[[136 119 142 146 138 135 144 127 113 130 129 129 124 133 126 115]
 [142 131 120 129 135 113 119 128 118 133 130 123 153 121 134 126]
 [134 130 132 122 138 123 108 131 126 133 137 131 138 126 147 144]
 [117 137 127 123 105 137 125 143 133 115 122 117 124 124 123 125]
 [117 142 130 115 110 125 131 133 130 111 125 127 119 114 121 123]
 [133 129 132 122 138 123 108 132 127 133 137 132 137 127 148 145]] => 126

[[120 128 125 141 101 129 126 102 119]
 [122 143 139 123 148 136 144 151 148]
 [147 119 128 137 136 128 116 126 120]
 [109 153 147 134 131 144 152 134 148]
 [132 132 133 117 156 129 135 157 142]
 [114 143 136 118 141 133 146 149 147]
 [134 132 135 117 157 130 135 156 141]
 [132 115 112 125 120 117 117 124 119]] => 102

[[142 158 153 150 157 148 150 157 149 156 140 152 131 152]
 [118 100 120 105 100 107 133 100 106 103 140 106 152 117]
 [135 110 138 104 103 110 143 101 104 110 150 103 156 136]
 [141 109 141 153 131 152 145 117 152 107 136 153 145 147]
 [117 156 128 105 143 103 144 154 109 154 156 116 155 115]] => 131

[[148 143 116 102 124 128 130]
 [130 130 127 124 127 129 128]
 [142 135 118 139 141 109 123]
 [129 131 129 112 120 137 132]
 [125 123 129 149 138 117 124]
 [125 126 130 135 130 126 127]
 [125 128 131 117 121 137 130]
 [137 134 123 117 127 127 129]
 [107 114 141 144 126 136 129]
 [114 117 137 149 132 127 126]
 [123 125 130 134 129 128 128]
 [124 124 130 135 130 127 128]] => 128

[[122 131 142 127 126 128 126 127 133 125 134 124 130 137 131 129]
 [135 130 144 133 139 135 132 147 144 143 124 132 111 132 134 130]
 [137 125 148 132 140 139 126 138 145 144 134 146 126 135 141 131]
 [130 139 150 134 147 133 128 148 141 143 131 148 121 130 139 138]
 [130 130 126 133 125 123 132 122 129 134 121 130 127 120 131 128]
 [134 124 129 126 127 129 127 128 131 128 124 132 126 128 136 130]
 [126 131 128 129 139 133 127 134 124 133 135 140 136 130 125 128]
 [131 124 136 127 139 142 130 144 136 138 130 133 125 144 128 120]
 [127 133 135 132 130 123 130 127 130 132 127 129 125 122 131 133]
 [136 128 137 127 144 136 130 146 130 140 119 146 125 134 140 131]
 [123 136 141 132 139 128 137 140 125 140 117 132 130 138 130 123]] => 131

[[118 109 113 149 104 129 107 137]
 [148 153 130 107 123 129 125 121]
 [135 152 127 131 122 113 140 143]
 [116  98 122 106 123 127 105 139]
 [116 102 119 119 119 127 105 138]
 [117 113 112 149 112 120 116 142]] => 107
---
[[130 124 151 124 109 124]
 [135 113 122 136 113 133]] Answer: 122

[147 131 129 131 148 107] Answer: 129

[117 113 136  99 113 108] Answer: 136

[[108 130 109 124 125 123]
 [124 104 124 126 125 134]
 [127 117 122 131 141 101]] Answer: 122

[136 106 128 122 112 120] Answer: 128

[103 142 126 122 132 130] Answer: 126
---
[[147 123 144 111 146 115 152]
 [130 130 130 129 131 122 131]] yields 147

[116 137 157 130] yields 137

[111 137 127 157 136 124 126] yields 137

[115 155 122 151 127 100] yields 151

[[118 121 120 119 138 132]
 [112 123 132 137 150 146]
 [116 123 128 128 141 135]] yields 146

[144 148 132 151 114 121 129] yields 148

[[150 152 118 129 106 143]
 [142 140 117 143 116 111]] yields 150

[[158 114 149 114]
 [136 147 141 114]
 [152 130 149 111]] yields 152
---
[106 125 117 139 112 125] out 117

[[147 138 119 108 126 136]
 [114 118 144 141 150 133]
 [114 118 145 141 153 135]] out 119

[105 101 136 138 151] out 136

[[106 131 148 139 119]
 [132 147 126 118 108]] out 148

[153 132 147 103 145 108] out 147

[136 113 119 114 127 104 119] out 119

[[127 124 124 132 114 136 138]
 [129 120 117 109 137 131 123]
 [117 120 155 144 124 132 119]] out 124

[113 133 125 157] out 125

[122 139 128 124 130 103] out 128
---
[[130 149 135 112 112 144 134]
 [131 113 112 107 128 131 140]] value 134

[[144 109 152 144 115]
 [119 157 154 135 105]] value 115

[[123 110 128 132 114 118]
 [145  99 110 144 130 140]] value 118

[[122 107 128 131 127 137]
 [128 103 125 119 129 130]] value 137

[[138 123 109 124 126 143]
 [134 117 140 134 158 130]] value 143

[[131 127 125 129 130 129 130]
 [103 146 131 121 135 131 117]] value 130

[[152 118 143 151]
 [145 109 134 118]] value 151

[[150 133 101 137 139]
 [148 141 118 102 131]] value 139

[[150 136 119 124 129 119 138]
 [155 134 132 125 133 119 137]] value 138

[[105 129 143 120]
 [143 112 122 151]] value 120
---
[[135 123 129 121 152]
 [127 139 132 143 111]
 [129 141 130 141 129]] | 135

[[136 134 115 129 112 114]
 [116 135 133 123 139 100]] | 136

[[102 142 142 149]
 [144 117 119 118]] | 102

[[150 152 115 117]
 [144 133 130 105]
 [115 120 134 136]] | 150

[156 118 123 142 153 110 119] | 156

[150 102 127 118] | 150
---
[115 122 146 119 106 131] ⇒ 131
[102 130 134 141 118] ⇒ 118
[119 116 128 151 124 120] ⇒ 120
[129 121 102 126] ⇒ 126
[151 129 103 153 141 152 142] ⇒ 142
[117 151 105 156 120] ⇒ 120
[105 104 124 147 117 124 129] ⇒ 129
[105 115 100 104 130 103] ⇒ 103
[144 131 103 107] ⇒ 107
[141 122 152 104 115 142] ⇒ 142
---
[139, 155, 110, 117, 107] ans = 110, 155

[[123, 106, 152, 113, 144, 110, 122],
 [120, 110, 137, 113, 132, 112, 119],
 [123, 105, 154, 112, 145, 109, 122]] ans = 113, 154

[148, 105, 133, 102, 105] ans = 133, 148

[[128, 132, 143, 132, 142, 119, 116],
 [121, 143, 129, 120, 120, 147, 126],
 [135, 152, 133, 144, 120, 125, 128]] ans = 120, 152

[153, 140, 100, 123, 111] ans = 100, 153

[[142, 127, 124, 122, 110],
 [138, 124, 120, 130, 106],
 [109, 137, 134, 139, 124]] ans = 120, 142

[129, 127, 141, 124, 104] ans = 141, 141

[108, 141, 139, 126, 154, 100, 116] ans = 126, 154
---
[[121 134 139 151 105 123 115]
 [113 135 145 122 108 132 129]
 [135 120 115 151 131 140 114]] result: 115

[[111 135 107 126]
 [114 140 109 125]
 [115 141 111 125]] result: 111

[[123 119 115 133 122 106]
 [116 130 125 126 129 107]
 [133 121 117 114 132 130]] result: 117

[[128 140 131 134]
 [153 123 108 112]
 [147 100 104 102]] result: 104

[[127 128 125 126 116 122]
 [136 125 132 128 123 131]
 [118 152 104 104 144 101]] result: 104

[[137 143 138 131 135 138]
 [131 138 137 125 125 135]
 [124 122 119 104  99 110]] result: 119

[[152 122 134 131 135 139 139]
 [101 149 137 136 132 120 140]
 [125 117 126 125 112 132 113]] result: 126

[[141 141 137 108 104 139]
 [121 107 113 150 144 119]
 [137 127 137 155 142 131]] result: 137

[[128 119 123 126 119 135]
 [143 130 133 111 130 109]
 [124 117 142 135 141 105]] result: 142

[[127 152 115 148]
 [120 152 115 145]
 [147 119 129 155]] result: 129
---
[[111 134 156 121 108 124]
 [117 139 150 124 116 127]] => 156

[[144 131 144 146 146 133 133]
 [138 150 138 140 128 143 112]] => 150

[111 151 144 116 126 147 127] => 151

[154 133 130 120 130 138 132] => 154

[135 104 115 110 103 146 112] => 146

[[100 147 123  99]
 [103 145 133 106]] => 147

[[109 102 143 115 115 135 107]
 [101  98 144 115 109 134 111]] => 144

[104 146 111 107 135 105 141] => 146

[140 139 137 103 156] => 156
---
142  137  126  121  118  114  114
122  115  120  120  125  121  119
112  109  110  111  103  111  112
-> 120, 142

130  114  102  119  126  128  119 -> 119, 130

127  123  106  126  130  151  138
127  130  131  127  128  129  127
137  125  132  125  129  124  124
-> 127, 151

137  119  123  143  153 -> 123, 153

133  139  121  132  108
126  133  126  128  107
158  129  113  133  113
-> 126, 158

110  124  104  138  139 -> 104, 139

128  120  136  130  124  150  123 -> 130, 150

125  118  128  127  113
123  110  128  128  129
122  103  129  127  133
-> 128, 133

122  125  131  107  102 -> 131, 131

108  113  146  105  118 -> 146, 146
---
[109 114 130 131 156] -> 130
[131 124  99 137] -> 99
[148 116 106 136 110 132] -> 106
[126 120 151 137 124 107] -> 151
[106 130 113 138] -> 113
[110 121 152 118 136] -> 152
[124 118 129 105] -> 129
[133 118 138 126 119 107] -> 138
[114 100 126 117 105 107] -> 126
[129 127 121 153] -> 121
---
[[102 105 144 103 153 148 141]
 [101 103 143 101 153 149 143]
 [112 113 137 112 143 142 138]] result: 101

[[127 150 152 134 130]
 [127 147 148 132 128]
 [129 109 107 122 126]] result: 148

[122 125 135 126 136 135 156] result: 126

[128 122 126 109 150] result: 126

[127 131 105 110 117 132 154] result: 110

[102  98 107 150 148 151 152] result: 150

[105 145 147 148 152] result: 147

[[133 128 131 127 125]
 [127 125 124 129 114]
 [127 127 122 121 102]] result: 124
---
[[112 154 135 111 115 153]
 [110 150 139 110 121 150]
 [115 156 131 112 113 155]] ==> 156

[[133 132 140 133 136]
 [139 132 136 135 150]
 [133 131 142 133 137]] ==> 131

[[134 153 122  99]
 [111 141 144 137]
 [125 128 125 126]] ==> 128

[[126 114 116 150 152 145]
 [127 114 119 148 150 148]
 [122 143 137 140 133 121]] ==> 143

[[127 126 129 127]
 [127 131 129 131]
 [105 114 104 104]] ==> 114

[[108 127 143 138]
 [138 144 138 136]
 [154 144 135 136]] ==> 144

[[125 107 121 131]
 [147 158 135 135]
 [127 115 127 122]] ==> 115

[[154 126 143 151 128]
 [112 101 114 141 127]
 [142 131 139 157 142]] ==> 131

[[126 129 125 142 125]
 [150 115 115 118 122]
 [113 138 135 135 140]] ==> 138

[[128 123 119 129]
 [106 131 132 124]
 [121 103 124 117]] ==> 103
